Each row below holds a small network's activations on one input, seen along a few directions.
Each table varies a few parts of the input and shows all the possible inputs, shuffled.
A made-up example of a description, with smaller parts first: one of 4 places along a line, together with either a single point or one of 9 places along a line or (one of 3 separate values, together with one of 8 places around a ring).
Shared parts are said once, and a part with two or three values counts as separate values.

Other details of the inputs vary at random and push rows far along two fixed directions, the same in every table; ignore that.

Rows:
row 1: 19.3, 62.4, -38.9, 43.8, -38.6, 21.1, -61.7, -20.2, -37.4, -6.3, -24.9, -4.5
row 2: 5.6, -53.1, 36.3, -37.9, 48.0, -15.6, 55.2, 23.8, -27.5, -30.3, -19.7, -7.3
row 3: 7.8, 48.3, -21.0, -1.8, 13.4, -1.8, -9.2, 9.3, -57.3, -19.6, -31.2, -18.4
row 4: -10.8, 27.7, -9.1, 12.6, -18.5, 6.7, -6.8, -6.6, 6.7, 20.6, -3.3, 8.6
row 5: 51.1, 48.7, -52.7, -28.0, 9.8, -17.9, -56.4, 4.0, -50.6, -25.7, 13.7, 8.7
row 6: 35.6, 24.0, -13.0, -16.0, 58.5, -11.9, 13.9, 28.0, -69.7, -24.9, -56.0, 4.8
row 7: 3.5, 73.5, -46.6, 44.0, -24.6, 27.0, -76.2, -23.8, -34.5, -0.2, -3.5, -13.8
row 8: 0.3, -28.8, 22.9, -38.2, 79.3, -16.5, 51.6, 52.5, -16.6, -18.2, -18.7, -8.8
row 9: 7.4, -26.7, 11.2, -3.4, 13.4, 1.9, 18.8, -8.1, -0.7, 4.1, -11.9, 19.0
row 10: -30.8, -30.1, 27.3, 8.0, -33.0, -1.3, 29.4, -4.9, 76.3, 35.5, 25.7, 4.8
row 11: 31.5, -20.3, -3.3, -42.3, 21.8, -34.5, 8.4, 17.4, 0.8, -16.1, 46.1, 9.1
row 12: 21.5, 27.2, -21.6, -11.4, 63.4, -5.5, 1.8, 44.7, -47.2, -32.8, -45.7, -7.8
row 13: 0.8, -41.1, 38.1, -40.3, 52.9, -22.8, 60.7, 33.4, -25.6, -25.5, -18.7, -17.6
row 14: -5.2, -27.6, 9.7, -16.0, 10.9, 3.2, 21.7, -9.4, 4.6, -1.3, -11.9, 20.1
row 15: -32.3, -51.1, 47.8, -14.6, -5.8, -11.5, 54.5, 5.5, 46.4, 20.5, 29.7, -20.6
row 16: 1.1, -22.0, 13.0, -14.9, 23.9, -11.7, 35.6, 16.4, 8.6, -9.4, -22.1, 7.4
row 17: -13.4, -15.3, 10.7, -4.5, 17.1, -4.4, 11.2, 14.8, 14.5, -11.8, 4.7, -26.8
row 18: 37.8, 29.8, -35.5, 6.3, 25.6, 6.3, -16.1, 3.5, -56.5, -27.5, -55.0, 17.3
row 19: -33.0, -60.8, 34.1, 15.1, -56.3, 14.8, 11.8, -31.0, 71.5, 20.8, 38.3, 5.2
row 20: -20.5, 23.8, -6.6, 37.3, -68.3, 26.7, -43.9, -44.9, 20.4, 25.0, 21.7, 2.4
row 21: 19.5, -28.3, -9.6, -36.6, 3.1, -39.7, -0.3, 13.7, 21.3, -14.7, 46.6, 8.4
row 22: -18.1, 19.5, -3.2, 39.6, -63.6, 14.6, -26.8, -27.2, 37.7, 26.8, 20.8, -13.4
row 23: 14.9, 68.1, -42.3, 50.7, -19.9, 26.0, -75.3, -18.2, -36.7, 8.2, -3.6, -17.2
row 24: -36.9, -17.5, 16.5, 9.7, -15.6, 12.5, 1.8, -7.4, 57.4, 27.8, 32.2, 7.4
row 25: -11.7, -13.4, 13.8, -13.7, 9.8, -3.1, 23.7, 0.6, 8.7, 4.3, -8.5, 12.9
row 26: -30.7, -26.9, 29.7, 18.1, -40.7, 4.6, 20.1, -15.6, 73.0, 51.4, 37.3, 8.1
row 27: -14.4, 10.1, -7.7, 34.4, -66.0, 32.8, -47.3, -50.3, 12.3, 19.3, 18.0, 12.1
Description of these inputs: one of 3 separate values, together with either a single point or (one of 2 separate values, together with one of 4 places along a line).
Question: Changing only the choice among 3 separate values turns row 15 into row 22. The same change can be made to row 8. Which row results?
Answer: row 12
Question: Which other rows does row 27 become when the choice among 3 separate values takes its other values? List them by row number.
Answer: row 2, row 19
Question: Which other rows does row 11 become when the choice among 3 separate values takes its other values? List them by row number.
Answer: row 5, row 21
Question: Which other rows does row 7 become when the place on the line of 4 takes its other values? List them by row number.
Answer: row 3, row 20, row 27
Question: Which other rows does row 16 become when the choice among 2 separate values takes its other values? List them by row number.
Answer: row 1

Rows:
row 28: -22.7, -50.2, 51.0, -5.4, 38.5, 2.0, 59.4, 4.1, 4.8, 2.4, -14.7, -24.6
row 29: -4.1, -65.3, 33.5, -39.6, 20.8, -23.6, 53.5, 10.3, 14.9, -15.6, 7.2, 10.0
row 30: -6.1, -0.6, 19.9, -1.9, 8.1, -19.0, 69.2, 20.7, 26.6, 26.4, -43.1, 16.7
row 31: 40.9, 32.4, -36.9, -3.1, 38.2, 1.0, -25.2, 24.6, -44.4, -30.6, -29.7, 0.5
row 32: -43.4, -34.1, 26.2, -8.2, 11.5, 14.9, 38.6, 0.0, 24.7, -6.9, -22.9, -8.4
row 33: 19.4, 22.7, -7.2, -26.8, 23.1, -16.4, 10.0, 15.6, -53.2, -28.5, -18.5, -12.5
row 34: -34.3, -3.3, 26.3, 56.8, -53.5, 40.1, -18.2, -23.3, 36.4, 47.3, 13.8, -1.5
row 35: 5.0, -1.8, -8.7, 30.9, -20.8, 7.9, -29.5, -10.6, 40.8, 5.5, 24.3, 4.8
row 36: 22.6, 72.3, -45.9, 16.7, -3.9, 8.9, -66.1, -6.8, -39.9, 7.5, -7.2, -1.4
row 37: -1.7, -65.1, 32.5, -34.9, 11.9, -24.3, 48.7, 12.8, 14.4, -18.3, 3.9, 3.7
row 38: 37.8, 46.0, -45.5, 4.3, 19.7, 2.9, -38.1, -1.2, -71.0, -22.0, -28.6, 22.5
row 39: -6.0, 34.4, -7.5, 17.1, 19.0, 26.3, -10.3, 20.2, -44.5, -16.1, -55.6, -2.7
row 40: -15.3, 9.7, -11.9, 26.4, -37.3, 3.7, -30.1, -9.8, 42.4, 25.0, 42.2, -8.2
row 41: -1.9, -49.9, 18.2, -39.6, 41.1, -14.8, 37.2, 21.5, 17.9, -3.5, 9.8, 10.9
row 42: -10.5, -20.5, 5.2, 14.6, -48.4, 7.4, -15.9, -38.6, 37.5, 24.6, 37.2, 28.4
row 43: -6.1, 9.4, -2.0, 12.3, -53.5, 5.1, -14.0, -22.5, 20.3, 12.3, 27.9, -11.5
row 44: 1.0, 7.3, -15.6, 23.2, -34.0, 18.0, -38.8, -32.8, 26.1, 29.6, 29.4, 27.6
row 45: 20.0, 26.4, -11.2, -38.9, 55.6, -17.7, 8.5, 28.8, -53.0, -23.2, -20.9, -7.5
row 46: 28.8, 31.9, -36.6, 8.8, 9.9, 11.3, -39.8, 2.5, -24.3, -6.8, -10.9, 11.4
row 47: -12.6, 8.1, 4.4, 1.0, -39.5, 3.1, -10.4, -24.3, 18.0, 21.4, 34.8, 4.1
row 48: 43.3, 13.1, -17.6, -9.7, 17.5, -14.9, -13.7, 12.4, -54.2, -39.4, -44.9, -4.8
row 49: 23.0, 51.0, -35.3, 16.2, 20.1, -13.4, -31.7, 25.4, -44.6, -27.4, -11.3, -17.7
row 50: -0.3, 17.4, -11.6, 26.5, -69.7, 10.1, -31.4, -27.6, 22.9, 15.0, 25.6, -15.7
row 51: -16.4, -39.1, 35.7, -49.0, 32.1, -25.2, 54.8, 18.3, 12.2, -5.6, 22.0, -5.0
row 52: -44.1, -13.0, 12.4, 45.4, -48.7, 34.7, -11.6, -53.0, 44.8, 34.3, 11.5, -6.1
row 53: -16.1, -39.6, 28.4, -43.0, 42.2, -28.1, 45.0, 33.2, 24.2, -7.4, 18.6, -13.0
Question: What do these inputs look like to the network?
Answer: either a single point or one of 5 places around a ring or (one of 2 separate values, together with one of 10 places along a line)
Question: Which other rows does row 47 become when the choice among 2 separate values takes its other values? List them by row number.
Answer: row 42
